These are the activations of a small neural network, seen along a few directions. Each row is one input.
Each table varies a few parts of the input and shows all the possible inputs, shuffled.
A made-up example of a description, with smaller parts first: one of 2 separate values, together with either a single point or one of 11 places along a line or (one of 4 places along a line, together with one of 8 places around a ring).
Shared parts are said once, and a part with two or three values counts as separate values.
(in the rows, 128 means zero)

Other details of the inputs shift rows strongly along three fixed directions, in all tables alike. That doesn't count.

Table:
r1: [141 183 113 144  98 187 109 127 157  88 182  96 137 127]
r2: [122 137 132 119 163 145 150  68  64 134  83 130 144 174]
r3: [127 144 138 107 125 142 139 101 103 110 101 133 158 143]
r4: [139 150 132 117 119 150 130 101 109  98 115 129 149 144]
r5: [115 149 134 132 135 167 124  98 103 121 117 119 147 157]
r6: [ 68  90 169  88 100  61 132 171 135 185  73 112 128 100]
r7: [ 62 115 149 130  90 114 102 213 175 170 131  94 114  82]
r8: [163 165 105 143 132 179 132  90 131  88 171 132 135 152]
r9: [105 144 135 122 140 161 136  92  99 124 102 109 146 160]
r10: [155  98 113 136 149  90 136 140 137 139 145 149 113 117]
r11: [162 165 118 137 116 175 122 103 127  75 151 138 141 137]
r12: [121 138 134 103 117 135 131  95  97 111 100 120 145 144]
r13: [142  90 122 129 182  88 143 119  88 156  98 156 116 132]
r14: [ 38 162 164 116  74 170 101 168 159 157 109  51 150 110]
r15: [124 100 130 137 155 109 126 141 122 148 123 147 123 121]
r16: [160 163 119 134 121 182 127 103 134  78 159 147 136 140]
r17: [106 138 132 118 146 155 135  99 100 124 106 112 145 153]
r18: [ 66 130 153 118  71 107 110 206 190 172 145  74 119  83]
r19: [131 129 133 108 155 114 162  66  78 140  83 132 150 177]
r20: [ 42 145 172  98 103 133 131 140 103 175  70  67 154 132]
r21: [128 126 125 101 156 116 159  59  74 134  87 131 147 170]
r22: [128 147 118 114 128 143 135  93 108 116 129 110 140 149]
r23: [141  88 115 135 175  88 140 114  86 140  93 162 122 137]
r24: [ 60 153 158 114 101 160 121 136 126 143 102  68 151 133]
r25: [137 100 138 122 135  91 143 145 135 141 114 164 121 116]
r26: [155 113 100 158 153 141 112 142 147 119 158 150 105 111]
r27: [150  84 125 122 169  61 163 119 103 158  96 160 132 130]
r28: [150 125 109 151 117 131 111 173 188 123 200 134  98  95]
r29: [ 61  96 163  95 107  56 141 167 136 199  79  92 132 106]
r30: [181 109 104 150 132 116 112 145 153 100 172 168  96 103]
r31: [134 103 116 144 150 118 122 140 129 139 121 137 116 113]
r32: [126 177 115 136  94 187 111 120 159  97 184  98 123 134]
r33: [144  96 124 136 140  72 139 142 132 156 122 141 114 117]
r34: [132 102 128 142 151  98 129 145 116 156 116 138 108 114]
r35: [ 81 168 154 110  92 155 136 133 143 140 120  78 158 135]
r36: [130  94 137 116 132  85 133 148 135 146 115 155 111 116]
r37: [168 110 107 144 130 118 117 144 159 109 172 170  89 111]
r38: [134 130 122 106 151 114 156  57  66 127  82 123 152 168]
r39: [141 131 131 117 153 106 161  66  74 134  77 130 155 170]
r40: [164 158 105 130 122 179 116  91 121  70 163 140 126 145]
r41: [146 102 119 135 143  88 138 147 142 145 141 144 120 110]
r42: [133 100 129 147 148 101 125 142 119 147 118 143 119 119]
r43: [117 133 131 121 157 152 146  66  76 132  76 128 150 172]
r44: [171 115  98 173 150 140 111 136 147 115 162 156  97 112]
r45: [144  93 135 129 131  77 135 148 132 140 112 159 117 110]
r46: [123 146 128 118 123 129 140  87 100 125 110 105 142 154]
r47: [152  78 132 112 167  70 156 115 102 145  90 183 125 131]
r48: [128 138 136 103 128 144 137  98 104 113 107 135 146 153]
r49: [128 103 115 138 150 115 121 146 123 134 130 146 116 117]
r50: [161 114 106 166 148 132 116 141 144 114 161 145  99 115]
r51: [144 186 117 152  95 184 114 125 159  91 180 100 137 129]
r52: [110 141 134 123 142 152 124 107  95 126 107 114 154 151]
r53: [151  97 121 124 140 102 130 140 137 125 138 167 107 115]
r54: [162 118 106 160 152 133 114 147 136 122 164 146  97 108]
r55: [152  99 125 126 137  96 131 150 138 127 131 164 118 109]
r56: [142 155 110 146 139 180 115 104 119  91 149 114 132 141]
r57: [148  78 124 121 171  58 161 110 104 162  97 164 115 141]
r58: [ 40 145 176 101 100 136 124 136 105 168  68  70 169 139]
r59: [ 92 113 159 114  91  96 122 185 163 157 116 118 126  94]
r60: [181 112  98 159 141 111 123 143 155 115 179 152 100 111]
r61: [ 69 128 155 121  73 105 109 209 194 174 145  76 121  82]
r62: [ 86 158 157 101  82 153 118 129 132 124 111  91 147 135]
r63: [ 82 168 153 114  90 144 134 132 139 141 115  78 158 135]
r64: [139 155 109 142 141 183 118 105 120  93 152 117 131 143]
r65: [138 160 110 145 140 198 115  94 124  97 147 125 133 147]
r66: [142 122 133 102 148 117 151  71  69 116  71 144 154 166]
r67: [166 114  97 169 147 132 112 144 139 110 165 160  95 116]
r68: [143 101 132 124 132  98 131 148 142 136 129 159 110 117]
r69: [157 113 100 162 151 137 118 142 143 116 165 164  94 121]
r70: [155 102 125 133 129  93 126 145 137 127 128 158 110 114]
r71: [ 57 155 168  92  91 126 143 125 118 162  77  66 170 143]
r72: [147  81 120 116 170  62 156 110  97 156  97 156 123 134]
r73: [102 148 137 116 141 157 133 104  94 137 104 109 142 149]
r74: [135 177 113 139  95 182 107 127 153  90 184  92 129 128]
r75: [137 155 108 143 140 187 117 100 114  91 151 132 130 150]
r76: [163 129 108 153 103 133  95 169 183 100 192 144  87  90]
r77: [133 150 137 116 120 155 135 101 118 105 120 135 142 151]
r78: [ 97 104 144 105 103  99 117 175 160 150 129 126 116  92]
r79: [143 176 121 140  85 189  99 128 154  77 177 111 125 127]
r80: [131 157 126 123 130 157 147  93 116 114 129 119 154 152]
r81: [130 176 115 134 100 190 112 123 156  92 187  99 129 134]
r82: [138 105 122 148 150 112 117 144 124 136 132 143 120 114]
r83: [ 87 164 160 106  82 153 124 137 138 126 108  96 156 129]
r84: [147  92 120 134 142  71 140 138 129 153 123 143 110 119]
r85: [151  99 122 124 136  98 126 149 137 127 132 160 115 111]
r86: [148 101 130 130 129  95 130 147 140 133 129 158 109 117]
r87: [164 156 109 130 122 177 116 100 124  73 161 140 127 145]
r88: [162 104 125 138 134  89 131 146 140 127 128 169 113 109]
r89: [141 130 119 151 111 127 114 178 193 132 190 127 102  95]
r90: [ 70 133 155 119  73 104 112 215 191 169 142  74 135  69]
Description of these inputs: one of 6 places around a ring, together with either one of 5 separate values or (one of 2 separate values, together with one of 5 places along a line).
Question: Changing only the place on the ring of 6 turns r40 into r6. The same change can be made to r41. Which row results?
Answer: r71
Question: Changing only the place on the ring of 6 turns r60 into r19. The same change can be made to r30. Which row results?
Answer: r36
Question: Changing only the place on the ring of 6 turns r16 into r25. The same change can be made to r47. Which row results?
Answer: r77
Question: Change only the place on the ring of 6 in r82. List by row number the other rows that result.
Answer: r5, r15, r42, r52, r58
Question: A walk changes only the place on the line of 5. It starts at r6 and steps to r62. List the rest of the walk in order.
Answer: r86, r59, r83
Question: Change only the choice among 5 separate values in r9. List by row number the other rows that result.
Answer: r2, r5, r43, r69

Table:
r91: [105 116 134 105 158 100 163  78  70 160  61  97 152 170]
r92: [140  74 116 167 170  93 109 189 154 156 144 180  87  89]
r93: [218 188  63 185 169 214 135  45 100  48 212 146 120 178]
r94: [146  71 100 153 149  59 121 171 162 168 156 131  76  86]
r95: [ 29 165 162 102  79 191  93 156 122 140 101  42 156 119]
r96: [183  77 139 118 120  27 141 176 139 147 129 189  98  79]
r97: [146 112 145 103 122  78 153  65  78 112  72 155 166 175]
r98: [132  46 107 148 162  64 102 180 144 167 129 162  73  76]
r99: [129 148 129  96  55 154 104 176 209  93 214 123  90 101]
r100: [112 124 138 118 171 103 169  78  71 166  72 119 160 170]
r101: [141 102 145  66 156  67 180  77  73 128  37 157 185 156]
r102: [117 149 127 176 109 197  81 200 196 116 194 127 103  90]
r103: [242 190  85 155 126 199 146  30 126  24 170 192 124 175]
r104: [ 48 187 162 120  82 181 125 144 148 161 122  47 171 136]
r105: [ 33 171 167 108  92 192  99 155 126 136 107  52 160 120]
Question: Describe the family of inputs behind these rows.
Answer: either one of 5 separate values or (one of 2 separate values, together with one of 5 places along a line)
Question: Change only the place on the line of 5 in r93. List by row number the other rows that result.
Answer: r91, r94, r100, r104
Question: Which other rows belong to the same alternative as r101? List them by row number.
Answer: r96, r97, r99, r103

Table:
r106: [ 82 214 134 133  54 211  98 119 155 101 166  41 142 139]
r107: [ 30 139 176  87  78 105 139 162 152 193  93  63 150 122]
r108: [117 164  98 172 147 224 101 108 102  96 161  94 129 144]
r109: [161 124 118 145 145 101 143 106 110 125 114 137 137 133]
r110: [117  96 125 130 114  78 129 199 195 168 168 128 100  81]
r111: [171 163  91 162  99 176  94 172 210  80 240 112 111  87]
r112: [172 110 125 147 143 115 131 129 124 113 127 181 112 128]
r113: [162 109 133 138 150 112 139 107 106 112  95 177 134 135]
r114: [108  99 123 138 197 132 138 108  88 161  93 138 129 141]
r115: [146  96 137 123 151  90 139 107  87 126  70 164 141 133]
r116: [204 156  94 178 142 160 129  96 144  82 192 156 101 148]
r117: [160 156 113 179  86 153 100 199 217 114 225 120  94  81]
r118: [ 59 116 154 103  87  84 119 178 155 181 114  65 123  96]
r119: [128 185 126 110 108 205 111  67  88  66 125 102 153 172]
r120: [163 155 114 142 124 176 117 116 144  78 167 159 112 144]
r121: [178  83 121 152 173  53 163 121 117 152 104 179 120 126]
r122: [ 54 108 163  87  81 105 116 201 171 172 109 101 130  85]
r123: [125 189 125 105 107 213 116  74 102  61 130 108 172 157]
r124: [130 200 136 125  98 221 118  73 105  73 125 110 152 171]
r125: [130 100 119 179 181 130 115 147 123 163 130 147 104 114]
r126: [ 89 104 147 116  98  74 122 193 163 172 120  87 138  77]
r127: [130 129 129 104 144 109 150  94  98 134 109 114 152 148]
r128: [172  53  88 204 204  84 110 184 141 162 157 183  63  83]
r129: [ 99 147 147  99 116 154 140  91 100 123  91 127 146 167]
r130: [144 123 113 124 148 115 151 101 127 136 140 139 114 144]
r131: [122 128 126 103 142 108 149  98 105 136 109 109 139 146]
r132: [191 111  98 145 162 106 148 118 137 121 171 173 113 131]
r133: [163  86  81 180 203 133 115 137 119 129 171 167  90 114]
r134: [105 205 149 103  98 220 131  65  94  74  98 105 192 181]
r135: [126 122 126 116 133 100 139 104 103 142 111 108 134 139]
r136: [179  92 107 123 168 100 135 110 103 109 129 187 114 125]
r137: [186 103 104 143 152 111 117 125 119  98 151 180 103 117]
r138: [ 96 113 148 128  99  73 124 188 158 174 121  96 125  85]
r139: [ 63 110 166  89  90 102 122 196 165 163  99 109 148  81]
r140: [ 97 172 126 111  71 201  87 156 168  91 180  84 120 119]
r141: [180 105  99 144 150 121 113 111 121  95 158 175  88 132]
r142: [148 118 125 116 144 127 139 116 118 114 124 166 129 129]
r143: [162  75 118 171 113  87  94 230 221 142 197 179  48  58]
r144: [157 173 108 123 126 211 123  66 113  65 163 143 128 172]
r145: [ 38 142 172  93  70  98 127 165 137 188  80  48 154 109]
r146: [122 114 116 165 176 155 118 132 121 150 133 137 117 130]
r147: [185  96 106 142 175  73 150 103  98 127 129 161 116 137]
r148: [118 117 142 106 148  90 172  95  96 161  79 130 144 160]
r149: [ 65 117 160  97  95  85 137 190 171 182 107  87 155  89]
r150: [ 81 200 142 122  48 225  82 133 151  85 156  63 137 135]
r151: [ 99 135 159  86 128 130 155  86  73 136  53 135 173 169]
r152: [119 120 151 102 138 106 141  91  65 131  53 137 155 155]
r153: [100 123 154  83 132 115 143  81  56 129  39 117 181 158]
r154: [117 105 129  95 153  87 161  83  86 157  84 117 137 162]
r155: [146 105 134 123 161  82 171 102 107 150  90 154 150 148]
r156: [165 178 106 172  91 184 101 175 215  88 245 124 105 103]
r157: [151 109 113 112 145 121 128 115 114 111 125 156 116 132]
r158: [140 106 131 136 153  82 160  93 102 154 101 147 117 157]
r159: [ 58 113 167 101  72 100 104 196 152 168  92  89 129  85]
Question: Changing only one part turns r124 into r159. The same change can be made to r117. Which row results?
Answer: r138
Question: Changing only one part turns r157 into r119. The same change can be made to r123. Which row results?
Answer: r153
Question: Describe the family of inputs behind these rows.
Answer: one of 6 places around a ring, together with either a single point or (one of 2 separate values, together with one of 4 places along a line)
Question: Change only the choice among 2 separate values in r124. List by row number the other rows that result.
Answer: r116
Question: A walk changes only the place on the ring of 6. It starts at r108 and steps to r133. List the rest of the walk in order.
Answer: r114, r146, r125, r128
Question: Change only the place on the line of 4 in r148. List by row number the other rows that result.
Answer: r107, r155, r156
Question: List by row number the other rows that have the place on the ring of 6 in common with r139.
Answer: r110, r114, r122, r130, r132, r142, r144, r149

Table:
r160: [219  83  87 165 209  84 164  72  86 122 125 207 101 156]
r161: [105 139 137 112 134 139 139 102  97 138  97 107 154 149]
r162: [102 138 140 114 132 149 130 109 101 128  97 117 147 148]
r163: [141 144 133 105  98 130 130 111 132 104 132 131 139 135]
r164: [116 113 133 139 126 120 117 163 143 141 130 133 117 108]
r165: [ 99  95 136 122 129  89 123 167 137 166 111 124 117  99]
r166: [128 107 120 142 131 106 118 168 153 142 154 127 104  97]
r167: [103 133 140 116 131 124 141 117 116 147 108 109 140 140]
r168: [113 149 132 122 128 166 120 100 101 112 115 114 140 151]
r169: [126 154 125 135 131 165 126  99 108 109 123 118 146 149]
r170: [124 109 144 101 102  80 137 159 154 140 118 139 128 108]
r171: [159 155 104 168 119 175 102 145 169  93 197 122 111 114]
r172: [150 147 106 157 120 175 101 147 166 100 188 131 109 111]
r173: [124 101 152 101 107  68 142 157 146 150 105 142 129 105]
r174: [110 152 131 121 121 151 130 104 112 129 121  99 139 149]
Question: Changing only one part turns r171 into r161. The same change can be made to r160. Which row results?
Answer: r167
Question: Describe the family of inputs behind these rows.
Answer: one of 3 separate values, together with either a single point or one of 4 places along a line
Question: Change only the choice among 3 separate values in r168. List by row number the other rows that result.
Answer: r162, r164
